Each row below holds a small network's activations on one input, seen along a few directions.
In each table, some parts of the input vary, and every possible input appears once, in random order.
A made-up example of a description, with smaller parts first: one of 8 places around a ring, together with either a single point or (one of 2 separate values, together with one of 4 places along a line) or one of 9 places around a ring.
Shared parts are said once, and a part with two or three values counts as separate values.
(in the rows, 128 means zero)

Other details of the inputs shift rows strongly along two fixed directions, in all tables alike. That doesn't count.

Table:
row 1: [173 110 106  92 153 129 160 128 133 143 158]
row 2: [ 89 137 129 126  94  91 147 133 134 112 127]
row 3: [ 85 134 171 169 119 144 135 119 133 138 105]
row 4: [167 182 155 103 123  76 115 112 151 106  99]
row 5: [200 125 135 109 157 132 115 116  87 140 160]
row 6: [ 82 112 120 175  95 132 108 150 173 106 140]
row 7: [143 160 141 118 104  73 132 140 163 117 115]
row 8: [183 112  85  83 168 109 126 139 134 140 143]
row 9: [ 75 127 151 173 130 133 104 140 134 136  87]
row 10: [125  97 122 122 166 176 161 133 121 139 140]
row 11: [ 59 136 110 163  83 132 167 149 137 129 120]
row 12: [103 148 167 144 124 123 116 127 134 137  89]
row 13: [231 129 137  84 151 121 129  94  94 140 138]
row 14: [ 77 141 155 178 123 137 131 145 142 113 136]
row 15: [156  93 105  93 133 164 143 127 148 135 163]
row 16: [187 164 153 129 111  68  86 114 122 113  95]
row 17: [ 58 129 166 190 129 157 121 139 125 139 128]
row 18: [139 117 122  77 166 141 128  94  82 148 128]
row 19: [ 85 119 119 181 118 110 131 158 156 117 137]
row 20: [117  83  90  79 127 161 140 129 121 128 158]
row 21: [138 155 161 123  89  85 116 104  96 108 106]
row 22: [107 144 139 151 127 107 111 140 150 109  97]
row 23: [141  81 128 123 153 176 139 155  90 154 120]
row 24: [ 90 104  88 124 150 192 170 135  98 145 129]
row 25: [169 123 103 102 135 154 144 109  71 148 127]
row 26: [120  92  99 140 183 164 131 140 118 131 144]
row 27: [ 99 132 139 155  89 131 115 144 169 111 159]
row 28: [145 180 147  91 112  68 121  89 125  95 111]
row 29: [139 167 153 154 134  87  88  97 135 121 109]
row 30: [143 172 110 104  68 100 125 101 155 110 127]
row 31: [172 160 124 102  96  72  84 117 179 101 121]
row 32: [106  63  95 108 140 197 144 169 144 146 148]
row 33: [191 130 104  87 164 111 135 126 127 139 182]
row 34: [104 115 103 119 154 184 150 112  86 164 120]
row 35: [ 84 105 147 208 114 143 115 154 113 122 116]
Each input here is: one of 5 places along a line, together with either one of 2 separate values or one of 5 places around a ring.
The inputs of row 12 and row 4 match in every part but the place on the line of 5. If row 34 is changed in the same way as row 12 into row 4, which row does it become?
Answer: row 24
Which other rows does row 1 become when the place on the ring of 5 takes its other values? List them by row number.
Answer: row 7, row 8, row 19, row 33
List by row number the other rows that have the place on the line of 5 in common with row 25.
Answer: row 5, row 13, row 16, row 21, row 23, row 35
A walk changes only the place on the line of 5. It starts at row 21 and steps to row 18. List the rest of the walk in order.
Answer: row 28, row 2, row 20

Table:
row 36: [173 187 150  94 113  85 128  73  97 122 110]
row 37: [ 76 160 145 152  90 114 136 125 165 111 122]
row 38: [201 180 133  91 113  64 121  95 141 109 144]
row 39: [107  66  81  98 158 196 151 151 120 151 145]
row 40: [190 157 126  93 113  78 122 108 136 114 139]
row 41: [140  84 100  85 169 188 160 117  59 163 133]
row 42: [172 171 127  80 109  76 113  95 154 110 124]
row 43: [ 82 151 136 156  83 101 133 138 157 106 119]
row 44: [152 137 135 127 148 110 119 126 125 129 129]
row 45: [138 109  96  83 152 153 141 124 129 139 148]
row 46: [115  81 102 102 167 201 166 126  60 165 136]
row 47: [195 143 141 111 149 108 100 106 119 128 141]
row 48: [153  59  78  92 162 183 151 155 103 153 155]
row 49: [116 113 120 113 151 175 163 111  73 155 133]
row 50: [ 64 101 147 190  82 157 136 161 138 120 135]
row 51: [203 152 131  96 122 102 117  98 128 119 160]
row 52: [193 153 152 121 119  88  86 110 131 117 114]
row 53: [ 66 160 143 172  81 104 141 135 161 107 123]
row 54: [166 159 133  93 145  91 103 101 142 122 112]
row 55: [185 152 137 111 139  84 105 115 129 122 117]
row 56: [129 104 104 116 175 149 132 137 116 144 136]
row 57: [ 71 125 172 208  89 133 108 155 142 115 104]
row 58: [184 159 143 115 125  74  98 116 135 117 106]
row 59: [127  70  99 125 197 190 149 150  98 159 155]
row 60: [189 183 121  83 116  62 119  91 147 107 138]
row 61: [ 90 156 151 171  85 106 141 135 152 110 132]
row 62: [163 163 127 110 155  92 118 103 134 126 131]
row 63: [ 86 130 160 185  55 120 116 151 151 105 113]
row 64: [ 81 130 166 200 114 142 121 141 135 124 128]
row 65: [ 72 141 147 175 109 108 119 145 149 115  99]
row 66: [125  53 108 137 183 207 133 155  93 160 155]
row 67: [135  82 108 124 178 165 136 148 105 151 141]
row 68: [ 97 128 151 171  82 131 128 142 141 114 138]
row 69: [181 165 139  83 110  94 121  87  93 128  95]
row 70: [187 168 133  83 142  78  95  95 143 120 107]
row 71: [ 83 143 152 175  66 103 130 150 155 105 111]
row 72: [ 53 117 148 169  92 160 151 139  96 134  91]
row 73: [ 74 139 146 175 105 109 116 148 149 114  94]
row 74: [146  79  97 113 205 184 149 139  96 163 163]
row 75: [111  81  95 110 202 197 146 136 111 162 149]
row 76: [ 35 113 129 181  85 140 147 164 152 116 117]
row 77: [152 154 131 103 154 108 113 103 140 127 122]
row 78: [ 59 143 142 160  89 128 138 137 163 112 119]
row 79: [ 63 110 162 206 115 159 124 154 132 126 127]
row 80: [129  80  93 112 174 165 129 151 111 149 124]
row 81: [176 139 107  69 124 107 117 110 143 123 124]
row 82: [ 91 149 148 148 123 115 115 127 151 120 104]
row 83: [167  92 108 106 135 158 129 133 112 139 158]
row 84: [178 142 103  80 126  97 124 114 135 121 135]
row 85: [ 56 134 152 190  73 121 142 158 153 109 121]
row 86: [207 172 141  99 113  85 114  88 134 115 159]
row 87: [124  86  85 105 138 159 143 150 123 139 136]
row 88: [125  72  93  99 183 185 129 146 114 156 124]
row 89: [ 78 136 138 168 129 124 128 141 142 122 115]
What is each input in this table made of?
Answer: one of 6 places along a line, together with either a single point or (one of 2 separate values, together with one of 4 places along a line)
The inputs of row 47 and row 79 match in every part but the place on the line of 6. If row 43 is changed in the same way as row 47 into row 79, which row does it become?
Answer: row 60
Which other rows does row 45 become when the place on the line of 6 takes its other values? List them by row number.
Answer: row 37, row 39, row 42, row 78, row 81
Which other rows does row 61 become when the choice among 2 separate values takes its other values? List them by row number.
Answer: row 74
